[[-0.04 -0.08 -0.04 -0.01  0.01 -0.11  0.12]
 [-0.07 -0.05 -0.04 -0.05 -0.01 -0.06  0.10]
 [-0.05 -0.06  0.05  0.06  0.01 -0.02  0.02]
 [-0.05 -0.01 -0.02 -0.02 -0.02 -0.03  0.01]
 [-0.02 -0.07  0.04 -0.07  0.00 -0.08 -0.05]
 [-0.10 -0.04  0.04 -0.02  0.00 -0.06  0.09]
 [-0.09 -0.04 -0.05  0.04 -0.02 -0.02 -0.04]
 [-0.05 -0.15 -0.10 -0.02 -0.01 -0.09  0.14]] >> -0.05

[[ 0.04 -0.07  0.06 -0.08  0.07 -0.17 -0.07  0.02 -0.10 -0.01  0.01]
 [ 0.03 -0.10  0.02 -0.13  0.00 -0.06 -0.02 -0.01 -0.04  0.06  0.09]
 [ 0.00 -0.07  0.16 -0.10  0.01 -0.06 -0.08  0.00 -0.04  0.03  0.07]
 [-0.19  0.02  0.06  0.07 -0.12  0.01 -0.09  0.03  0.00 -0.10 -0.09]
 [ 0.06 -0.03 -0.03 -0.19  0.06 -0.06 -0.02 -0.22 -0.02  0.00 -0.03]
 [ 0.03 -0.13  0.03 -0.13 -0.06  0.05 -0.01 -0.02 -0.01  0.09  0.12]] >> 0.03

[[ 1.044  0.943  0.695 -2.055  1.486  0.163  0.062  1.273  2.414 -0.196
   0.445  0.668  0.844  1.623  0.394  0.423]
 [ 0.810  0.548  0.020 -0.853  1.277  1.208  0.775 -0.176  2.022  1.429
   0.084  0.727  0.325  1.606  0.122  1.028]
 [ 0.618  0.763  1.402  0.716  0.704  0.660  1.975 -0.044  0.393  0.190
  -0.316  1.467  0.757 -0.081  0.327  0.502]
 [ 0.911  0.614 -0.043 -0.870  0.557  0.507  1.076  1.194  0.805  1.384
   1.460  0.040  1.275 -0.260 -0.053  0.904]
 [ 0.730  0.890  0.843 -1.056 -0.439  1.100  0.727  0.957 -0.778  0.152
   0.676  0.109  0.552  0.128  0.602  1.309]] >> 0.730

[[-0.05  0.67  1.29  0.08  1.09  1.27  2.13 -0.02  0.23  0.59  0.16  0.50
   0.76]
 [ 0.49  0.23  2.42  2.73 -0.43  0.59 -0.25 -0.05  0.09  0.55 -0.53 -0.10
   1.87]
 [-0.13 -0.13  1.63  1.02  1.72  0.14  0.10  1.44  1.39 -0.39  0.93  0.97
  -0.35]
 [ 0.29  1.97  0.54  1.48  0.02  0.32  1.83  0.63  1.91 -0.33  1.46 -0.45
   1.49]
 [ 0.08 -1.49 -0.32  1.78  0.65  0.54 -0.03  1.51  1.06 -1.00  1.38 -0.67
   1.85]] >> 0.08

[[ 0.15 -0.03 -0.13 -0.25  0.05  0.00 -0.13  0.02 -0.23  0.20]
 [-0.13  0.04  0.03  0.15  0.10 -0.12  0.12  0.13  0.09 -0.07]
 [-0.25  0.23  0.18  0.16  0.21 -0.22 -0.26  0.19 -0.22 -0.17]
 [-0.07  0.11 -0.12  0.03  0.16 -0.06 -0.16  0.09 -0.08  0.01]
 [-0.08  0.08 -0.06  0.05  0.09 -0.05 -0.03  0.05 -0.05  0.02]
 [ 0.13 -0.09  0.18 -0.23 -0.19  0.01  0.16  0.06 -0.22  0.21]
 [-0.14 -0.20  0.24  0.22 -0.26  0.22  0.25 -0.23  0.20 -0.22]
 [ 0.07 -0.17 -0.03  0.17  0.13  0.11  0.09 -0.18  0.16 -0.15]
 [-0.20  0.06  0.14 -0.22 -0.22  0.21 -0.27 -0.24 -0.20  0.04]
 [ 0.17 -0.05 -0.13 -0.26 -0.01  0.03 -0.17  0.02 -0.24  0.21]
 [-0.22 -0.13  0.16  0.22  0.07 -0.14  0.20 -0.25  0.21 -0.23]
 [-0.11  0.03  0.03  0.15  0.12 -0.13  0.13  0.16  0.09 -0.05]] >> -0.11

[[ 187.8   56.0   83.0   20.5  137.0 -226.6  290.7]
 [ 193.3   56.0   67.8   44.9  152.1 -191.1  282.9]
 [ 141.5  104.6  115.2   56.0   56.0 -178.0  292.7]
 [ 112.6  218.2   34.1   56.0   32.9  -86.7  -80.0]
 [ 144.2  286.5   56.0   56.0   44.7 -187.8  277.7]
 [ 122.4  154.9   29.1  181.7  -22.2 -101.5   56.0]
 [  83.0   56.0   24.1  172.2   -0.4 -110.2  -99.2]
 [ 157.9  242.0  117.1   29.2   20.2 -220.2  248.0]
 [ -50.0  185.6  116.6   24.3   -8.7  193.7  -23.0]
 [ 122.4   56.0   55.5  175.5   64.0 -126.5  -95.4]
 [  56.0   55.2   18.5  180.1   74.2  -52.4  -94.6]] >> 56.0

[[-0.037 -0.282 -0.030  0.149 -0.169 -0.021  0.197 -0.185 -0.186  0.080
   0.196]
 [-0.086  0.012  0.187  0.220  0.107 -0.087 -0.152  0.170  0.170 -0.260
  -0.159]
 [ 0.165 -0.051 -0.154 -0.009 -0.208  0.169  0.218  0.127  0.127 -0.116
   0.220]
 [-0.036  0.233  0.013 -0.186  0.197 -0.045 -0.166  0.203  0.203 -0.118
  -0.175]
 [-0.196 -0.049  0.158  0.132  0.190 -0.194 -0.188 -0.091 -0.087  0.032
  -0.204]
 [ 0.085  0.019 -0.049 -0.178  0.180  0.093  0.176  0.175  0.176 -0.152
   0.182]
 [ 0.092  0.076 -0.276 -0.244 -0.235  0.107  0.165  0.119  0.120  0.209
   0.167]
 [-0.161 -0.087 -0.003  0.102 -0.254 -0.160 -0.251 -0.208 -0.208  0.091
  -0.254]
 [-0.081  0.187 -0.105 -0.216  0.123 -0.099 -0.266  0.077  0.083 -0.268
  -0.273]
 [ 0.010 -0.297 -0.002  0.172 -0.180  0.016  0.216 -0.175 -0.177  0.088
   0.216]] >> 0.010

[[-0.076  0.518 -0.568  0.052  0.385  0.614  0.137]
 [ 0.371 -0.211  0.825  0.181 -0.139 -0.344  0.225]
 [-0.517  1.231 -1.883  0.046  0.940  1.593  0.004]
 [ 0.768 -0.954  2.177  0.267 -0.666 -1.297  0.254]
 [ 0.373 -0.247  0.815  0.172 -0.098 -0.329  0.185]] >> 0.373
